Each row below is a small network's average activation on inputs in which a field has the value named, seen along a few directions.
Values that are neighbours, or in one group, have similar rows; names and order tell nothing.
(in the rows, 500 means zero)
Strong random noise was added to every row along 12 fixed directions; ignore it. To show where, here is one row again and again, with new noise each time:
[535 472 610 501 623 492 564 512 438 540 525 547 502 492 533 414 475 520
 544 590 459 546]
[310 472 653 535 582 618 579 471 652 554 344 482 593 364 331 380 403 612
 546 498 217 432]
[689 394 605 608 490 395 700 576 217 453 476 684 562 357 424 378 479 481
 440 616 500 416]
[651 494 375 447 584 416 495 545 452 543 475 488 665 326 310 444 450 344
 575 613 479 460]
[549 316 536 478 470 537 523 414 692 639 496 550 584 345 484 503 480 676
 430 623 490 304]
[418 579 483 517 409 693 447 453 569 547 526 482 562 603 558 497 628 478
 504 522 315 632]
[519 509 432 652 216 560 501 354 436 341 514 504 442 509 500 578 477 473
 494 383 511 518]
[465 340 274 357 655 231 588 629 499 366 358 322 715 506 543 528 512 464
 446 473 772 346]
[378 511 741 651 395 711 340 549 390 561 557 589 319 471 367 501 709 608
 485 501 361 324]
[606 503 339 437 521 351 728 635 478 380 385 438 538 448 682 334 468 519
 392 507 675 570]
[523 470 506 545 409 489 552 532 515 431 471 520 397 471 629 442 575 609
 391 502 628 461]
[562 392 601 615 455 503 548 504 327 486 495 525 474 472 454 439 619 504
 390 489 465 410]
[413 569 571 558 501 523 470 325 718 396 469 427 258 471 586 465 301 607
 608 387 564 614]
[473 494 695 584 535 537 443 444 604 520 465 610 455 499 457 495 418 552
 542 487 441 487]


Field Rol:
k11: [533 434 416 377 653 339 617 551 298 475 606 418 464 451 638 521 487 469
 557 604 719 506]
k14: [454 641 604 514 589 534 324 510 644 506 492 586 398 433 428 460 506 467
 633 603 504 573]
k16: [567 573 577 565 584 359 537 548 551 392 330 490 489 557 453 344 543 335
 369 395 418 662]
k10: [457 473 534 468 620 494 396 452 427 551 535 486 505 521 384 555 526 381
 576 519 508 474]
k8: [497 442 474 525 465 424 598 549 396 432 442 506 585 405 384 487 563 510
 450 545 500 383]
k6: [628 403 383 479 482 269 618 393 462 407 481 437 613 686 650 661 368 363
 376 316 626 591]
k12: [431 359 540 474 547 390 538 393 399 450 608 424 329 457 518 584 509 611
 509 557 699 397]
k7: [520 485 665 659 465 556 497 392 548 553 404 552 520 560 393 511 381 405
 418 325 314 577]
k3: [474 408 762 490 784 417 556 570 571 650 374 605 504 372 407 368 521 548
 412 560 501 397]
k15: [542 532 389 367 452 527 478 645 544 576 579 477 509 609 623 515 559 587
 451 501 493 514]
k9: [522 439 343 445 475 439 579 372 462 396 537 515 594 430 547 551 466 495
 585 618 634 485]
k4: [564 322 550 572 580 417 469 342 225 450 620 499 455 472 405 498 611 444
 504 574 556 420]
k1: [660 549 429 365 711 364 475 615 788 743 336 450 669 451 388 458 349 384
 421 423 465 495]
k2: [365 313 271 514 376 497 719 327 336 299 474 147 565 585 622 505 559 567
 365 302 482 521]
k5: [480 547 415 433 477 531 565 431 479 467 667 470 509 783 704 664 201 572
 678 368 502 651]
k13: [381 516 463 438 478 395 425 531 512 443 532 573 535 415 340 683 365 488
 660 558 570 366]
Rol is arranged as a 4 by 4 grid.
Name the neighbours of k4, in listed order.
> k9, k2
Name the neighbours of k13, in listed order.
> k16, k6, k12
Name the neighbours of k11, in listed order.
> k7, k3, k1
A value of Rol combines one of 4 hidden first parts with one of 4 second parts; all combinations occur once.
Changing only the second part turns k13 into k7. k16 has the same second part as k13; what does that change turn k16 into?
> k14
Changing only the second part turns k12 into k10. k8 has the same second part as k12; what does that change turn k8 into?
> k9
Changing only the second part turns k3 into k6. k4 has the same second part as k3; what does that change turn k4 into?
> k15
